These are the activations of a small neural network, seen along a few directions. Each row is one input.
Each table varies a few parts of the input and shows all the possible inputs, shuffled.
A made-up example of a description, with smaller parts first: one of 4 places along a line, together with either a single point or one of 11 places around a ring or (one of 3 separate values, together with one of 8 places around a ring).
Shared parts are said once, and a part with two or three values counts as separate values.
(in the rows, 128 means zero)

Other details of the inputs vary at random and push rows far along two fixed directions, the same in every table; ignore that.

Rows:
R1: [127 149 160 223  94 151 141 128 161 128 187  79  89 116  96]
R2: [170 189 119 134 114 133 153 123 145  52 109 133 130 133  94]
R3: [134 147 108  79 164 108 139 130 155  88 102 169 131 125 167]
R4: [179 230 116 174 115 126 146 122 196  41 186 113 103 122 111]
R5: [122 119 107  43 198  94 114 146 109 124  81 196 165 125 172]
R6: [103  65 154 180 115 148 119 139 104 188 154  90 125 119 127]
R7: [123 130 110  22 178  93 107 118 116 132  85 176 167 123 180]
R8: [130 159 128  98 160 116 121 119 127 123 120 147 124 128 143]
R9: [131 143 128 100 149 125 122 115 147 117 114 153 137 118 157]
R10: [116  77 157 165 107 145 110 137 103 200 159  81 123 126 120]
R11: [129 122 108  47 196 105 118 141 108 123  73 199 148 137 180]
R12: [ 97  81 156 171 107 167 112 133 123 206 141  79 132 149 124]
R13: [121 155 109  82 172  85 141 147 137  88 115 167 137 124 153]
R14: [101  59 143 172 104 139 132 144 116 193 149  91 114 123 128]
R15: [ 86  50 148 107 168 129 101 129  78 209  87 148 128 140 153]
R16: [ 95  38 157 146 141 157 100 126  74 223 112 120 128 132 150]
R17: [103  45 164 140 135 155  93 126  76 231 113 122 131 135 146]
R18: [128 122 111  50 202 109 112 136 111 126  72 202 151 131 174]
R19: [122  76 155 172  81 161 115 126  82 175 102  88 120 139  89]
R20: [116 130 150 220  98 133 151 148 165 119 193  74  94 112  89]
R21: [121  98 140 132 127 147 112 116 110 191 127 115 118 126 138]
R22: [108  50 160 130 134 154  91 124  72 234 117 111 126 140 144]
R23: [118 131 117  98 151 112 131 125 143 108 121 145 147 110 159]
R24: [153 214 105 175 117 121 170 135 202  37 184 116 114  91 114]
R25: [124 125 102  46 196 108 117 126 118 131  67 204 148 125 176]
R26: [158 132 146 211  69 161 156 122 141 110 152  73 106 143  59]
R27: [108  70 152 161  92 134 104 112 119 194 158  75 124 133 132]
R28: [147 129 109  92 127 114 143 122 112 102 103 146 151 151 106]
R29: [ 94  55 158 134 131 136  85 105  71 232 117 109 119 152 144]
R30: [137 144 141 204  79 145 144 132 163 137 198  64 101 106  97]
R31: [162 167 109 129 106 140 155 116 141  73 133 133 115 152  89]
R32: [145 188 103 119  95 123 139 139 138  49 127 134 127 127  91]
R33: [159 215 103 154  74 131 164 136 170  17 167 117 109 128  75]
R34: [122 135 106  37 183  96 111 124 110 137  83 195 170 116 178]
R35: [118  82 148 173  99 152 105 106 110 206 148  89 107 137 129]
R36: [169 223 120 160 111 131 158 120 212  41 179 106 102 107 114]
R37: [155 162 105 122 102 124 157 125 138  71 140 128 128 145  88]
R38: [131 137 141 225  92 163 151 125 166 126 182  80  90 106 106]
R39: [ 97  51 151 166 100 136 129 141 125 184 149  83 116 126 133]
R40: [ 89  24 156 134 133 149 103 123  97 222 104 117 123 134 150]
R41: [ 87  71 157 181 117 138 122 132 103 188 154  88 117 119 123]
R42: [151 157 111  79 136 109 138 128 111  78  81 156 162 134 117]
R43: [117 126 114  32 179  94 109 121 119 129  82 187 173 118 183]
R44: [166 164 113 134 112 134 157 116 144  73 125 132 124 151  88]
R45: [125 133 101  39 146 104 106 135  77 108  51 180 166 134 135]
R46: [114  87 149 140 129 133 110 138 105 180 138 119 140 122 137]
R47: [124 133 150 223  97 144 155 144 163 119 183  77  77 125  99]
R48: [136 192 119 143 153 120 148 126 164  64 143 144 113 112 132]
R49: [122 117 105  42 191  90 120 150 106 122  84 191 161 131 178]
R50: [156 191 115 124 127 117 131 105 179  72 148 129 119 126 140]
R51: [141 155  95  64 127 114 136 127 111  81 102 169 145 147 116]
R52: [ 94  78 165 175 110 135 115 132 105 196 155  90 121 122 119]
R53: [125  63 150 165  84 146 131 127  86 176 120  84 137 149  83]
R54: [157 193 110 131 104 134 138 133 140  52 110 136 120 126  92]
R55: [133 136 106  35 182  89  95 121  99 133  92 183 169 138 177]
R56: [116 152 115  90 149 117 124 142 146 123 122 136 168 137 147]
R57: [155 172 109 128  98 143 148 121 137  71 133 137 111 148  91]
R58: [128 134 101  33 148 125 112 116  80 110  59 195 146 156 141]
R59: [134 149 112  94 115 136 118 126 103  97  89 153 127 142 110]
R60: [113  97 147 177 112 154 131 117 142 151 148  96 109 116 133]
R61: [138 144 136 209  74 137 135 120 163 134 200  64 102 118 101]
R62: [130 175 114  71 169  91 125 128 131 100 121 158 144 120 148]
R63: [ 87  29 145 134 131 137 108 136  87 228 115 117 133 125 142]
R64: [127 143 108  74 166  97 134 135 157  88 110 166 149 113 158]
R65: [156 230 116 168 113 100 150 125 193  40 195 105 109 117 106]
R66: [111  78 157 179 106 161 115 120 114 204 143  99 112 121 127]
R67: [165 215 106 178 117 126 177 142 212  33 175 123  92 108 114]
R68: [151 172 117 135 100 120 143 138 134  65 115 120 139 121  91]
Each input here is: one of 2 separate values, together with either a single point or one of 9 places around a ring or (one of 4 places along a line, together with one of 6 places along a line).
The inputs of R52 and R1 match in every part but the choice among 2 separate values. If R30 is changed in the same way as R52 into R1, which row does it become?
Answer: R21
The inputs of R33 and R58 match in every part but the choice among 2 separate values. If R64 is changed in the same way as R33 into R58, which row does it become?
Answer: R40
Change only the choice among 2 separate values in R62. List by row number the other rows that result.
Answer: R8
Change only the choice among 2 separate values in R31. List by row number the other rows that result.
Answer: R37
Change only the place on the line of 4 in R49. List by row number the other rows that result.
Answer: R13, R14, R39

Rows:
R69: [117 139 127 141 145 122 133 151 138 114 135 139 120 106 138]
R70: [182 218  98 110 125 126 162 120 165  12 107 160 129 131  99]
R71: [ 88  61 120  48 180 112 107 135  92 177  66 177 163 125 185]
R72: [107  86 137 114 143 136 111 113 129 183 124 130 129 127 167]
R73: [150 209 131 171 135 127 136 126 185  82 183 112 108 112 129]
R74: [143 183 121 141 128 117 144 140 142  79 148 128 121 133 101]
R75: [111 108 110  38 166  92 106 122  77 145  81 177 158 147 156]
R76: [111 102 150 155 120 132 105 112 127 185 163  92 115 121 144]
R77: [ 96 100 118  42 185  88 101 132  88 160  82 177 173 117 180]
R78: [130 116 140 164  67 146 122 117 103 143 138  83 120 139  81]
R79: [119  92 136  90 128 138  94 121  57 173  69 142 149 152 119]
R80: [135 146 128 165 112 120 150 147 173 100 170 100 129 103 121]
R81: [142 171 133 174 131 142 135 123 172 110 173 116  95 111 134]
R82: [130 168 125 120 160 105 129 149 146  88 126 147 136 108 143]
R83: [120 102 130  86 182 123 112 109 120 173  96 164 137 130 179]
R84: [121 108 150 212 108 145 149 146 160 130 165  86 104 106 111]
R85: [116  69 134 112 141 130 126 126  91 168  95 141 129 149 131]
R86: [138  99 139 164  64 155 128 120 110 152 138  80 131 144  84]
R87: [124 103 148 171 107 142 121 119 151 177 176  81 118 121 136]
R88: [108  68 140 161  91 148 135 131 115 168 140  95 109 146 108]
R89: [124  90 138 167  87 138 137 133 123 157 162  84 124 141 100]
R90: [163 199  94  91 115 126 153 119 155  34 103 157 138 135 107]
R91: [165 230  79  58 177  90 151 136 157  10 105 206 132 127 137]
R92: [132 105 144 178  77 169 125 125  96 150 129  99 105 140  82]
The inputs of R82 and R69 match in every part but one. If R73 is changed in the same way as R82 into R69, which row does it become?
Answer: R81
What is each input in this table made of?
Answer: one of 4 places along a line, together with one of 6 places around a ring
Start at R74 and move only the place on the ring of 6, one step at a time. The first step leads to R75. Which rows follow, in order?
Answer: R89, R88, R85, R91
Start at R92 and move only the place on the ring of 6, one step at a time. The first step leads to R79. Which rows follow, in order?
Answer: R78, R86, R90, R70

Rows:
R93: [127 160 120 148 145 125 154 128 159  80 146 144 101 110 136]
R94: [115  97 160 159 104 178  90 110  78 205 104 107 109 140 118]
R95: [126 132 141  85 191 120 100 111 130 160  96 160 146 111 187]
R96: [161 157 107 138 114 131 169 155 148  47 125 144 120 135  87]
R97: [ 92  93 122  74 169  99 121 135  96 152  96 168 132 129 155]
R98: [118 126 131  77 193  98 109 119 115 169 118 155 154 121 171]
R99: [135 148 116  69 165 136  98 104  84 135  77 189 138 147 145]
R100: [166 176 108 114 114 143 140  86 153  89 132 137 122 142 125]
R101: [129 176 103 121 136  99 143 155 186  75 167 132 145  90 150]
R102: [150 185 105 114 144  95 156 137 147  57 122 151 131 129 111]
R103: [102  37 148 151  88 148 136 156  80 170 108  95 141 152  82]
R104: [ 91  44 157 159 102 130 116 139  78 194 115  89 137 148 107]
R105: [149 142 132 187  34 148 131 103 158 119 190  49 116 128  74]
R106: [112  47 142 152 109 164 140 139  81 169  96 124 128 144 100]
R107: [102 101 127  73 182 121 108 124 112 143  70 180 130 115 178]
R108: [115  69 145 130  76 147 103  98  97 198 131  79 136 165 113]
R109: [127 118 118  91 168 117 130 118 101 122  78 173 140 138 144]
R110: [149 156 104 117 122 119 173 156 134  57 111 147 137 133  87]
R111: [140 140 119  70 153 132  91 113  74 152  90 171 132 154 143]
R112: [102  48 159 154 127 155 107 122  84 202  84 110 121 132 129]
R113: [118 110 146 203 100 140 145 138 150 132 181  91  74 120 109]
R114: [106  93 120  95 183 126 121 132 134 162 110 172 138 118 184]
R115: [136 164 140 179  79 147 121 129 129 116 167  83 112 142  80]
R116: [132 169 119 137 155 130 142 141 196  93 139 149 121  97 164]
R117: [ 90  96 127  88 153 101 116 138 108 139 110 146 140 132 152]
R118: [123 139 160 201 107 129 129 132 164 142 202  61 123 118 117]
R119: [138 124 109  53 133 118 110  92 101 150  94 150 146 160 140]
R120: [147 196 113 121  97 121 115 125 126  85 143 122 136 119 101]
R121: [ 98  45 144 150 139 143 115 145 115 215 148 111 113 128 164]
R122: [152 155 116 128 125 145 161 146 146  58  90 152 129 122 103]
R123: [161 189 104 111 151 102 149 134 150  47 116 161 122 132 122]
R124: [130 152 117  71 148 121 103 117  80 141  92 166 140 148 129]
R125: [148 115 113  55 132 128 104  91  99 153  94 156 137 163 151]
R126: [137 138 160 216 120 149 135 115 169 149 193  85  99 111 128]
R127: [160 153 139 179  70 170 127  90 166 117 149  83  99 136 103]
R128: [110 124 138 187  80 120 142 145 152 110 181  83 108  98 104]
R129: [152 171 127 111 172 106 123 121 158 114 150 149 128 119 163]
R130: [ 99  48 149 151  91 127 111 138  71 194 120  84 144 123 111]
R131: [150 165  97 103 106 108 164 162 137  40 111 147 160 115  95]
R132: [107 116 145 210  96 140 147 158 176 142 202  62 112 113 119]
R133: [145 191 124 121 144  95 125 126 169  93 168 120 152  93 146]
R134: [129 170 104 123 157 105 155 151 183  89 159 142 125 107 150]
The inputs of R104 and R109 match in every part but one. If R115 is changed in the same way as R104 into R109, which row does it become?
Answer: R99
What is each input in this table made of?
Answer: one of 6 places along a line, together with either one of 2 separate values or one of 5 places along a line
Change only the place on the line of 6 in R107. List by row number the other rows that result.
Answer: R93, R97, R113, R117, R128

Rows:
R135: [111 101 126  92 158 123 121 130 104 147  85 162 143 121 156]
R136: [106 104 133 107 141 119 119 136 113 147 107 134 143 121 143]
R137: [123 119 141 190  90 136 150 139 158 125 180  75 106 126 102]
R138: [138 150 121 159 116 122 158 136 172  81 165 114 116 121 114]
R139: [146 150 114 122 138 122 146 125 160  90 132 142 116 128 132]
R140: [113 124 133 129 139 119 127 144 115 136 132 127 128 129 126]
R141: [123 106 123 103 138 128 119 109 117 155 113 137 132 143 142]
R142: [126 142 131 158 130 124 139 143 137 108 151 125 117 121 114]
R143: [130 106 151 188  94 164 127 125 140 159 156  85 106 132 114]
R144: [ 99  73 143 122 124 124 102 131  93 188 111 116 143 124 140]
R145: [138 139 145 190  83 153 134 122 153 137 177  77 111 121  99]
R146: [140 159 116 137 116 109 145 133 165  90 159 115 127 124 122]
R147: [125 122 120  74 178 116 113 128  97 137  83 179 135 135 155]
R148: [148 171 110 112 126 108 140 121 157  82 150 129 132 127 131]
R149: [155 184 114 131 116 119 147 114 173  77 159 123 121 127 117]
R150: [113  94 135 126 122 127 114 137 113 169 127 116 144 125 138]
R151: [125 127 130 100 156 126 111 123 104 140 102 157 126 143 145]
R152: [122 121 126  89 141 114 105 119 104 144 105 141 148 122 148]
R153: [164 146 128 162  75 145 155 132 116  80 115 100 133 150  52]
R154: [155 191 110 113 130 115 137 127 161  74 147 134 140 116 132]
R155: [107  50 147 126 125 145 108 114  93 205 111 119 122 152 144]
R156: [130 119 147 200  86 164 131 120 145 154 168  76 107 127 103]
R157: [145 166 116 113 148 121 136 127 152  82 110 154 123 113 137]
R158: [144 178 130 157 105 133 137 119 161  89 155 107 118 114 110]
R159: [113 108 123  83 155 116 118 138 113 148 102 149 154 127 153]
R160: [138 172 114  71 164 105 116 119 116 105 106 172 142 133 143]
R161: [ 90  48 154 143 120 133  97 137  68 225 125 102 131 138 129]
R162: [104  57 162 166 105 161 105 119  95 205 120  95 114 137 128]
R163: [141 178 113 105 144 122 129 115 147  86 113 151 134 120 138]
R164: [133 142 145 196  89 139 131 132 133 132 185  77 103 124  94]
R165: [125 143 119 108 150 113 134 136 138  95 112 152 140 113 140]
R166: [145 188 109  96 160 114 128 120 135  86 117 166 131 132 135]
R167: [130 129 110  93 155 113 142 128 136 110 111 162 134 129 148]
R168: [117  82 118 109  76 150 121 127  73 147  96 126 124 157  92]
R169: [128 106 123  91 157 132 117 127 113 150  92 159 139 129 153]
R170: [121 112 124 110 146 123 128 139 126 132 117 146 144 121 143]
R171: [133 139 115 104 152 123 138 135 139 109 111 158 139 118 146]
R172: [121 117 144 189 112 143 141 141 128 140 157 103 101 122 106]
What is each input in this table made of?
Answer: either one of 2 separate values or (one of 4 places along a line, together with one of 9 places around a ring)
Change only the place on the line of 4 in R140. List by row number the other rows that result.
Answer: R136, R137, R159
Change only the place on the ring of 9 in R151. List by row number the other rows that result.
Answer: R140, R142, R147, R160, R161, R164, R166, R172
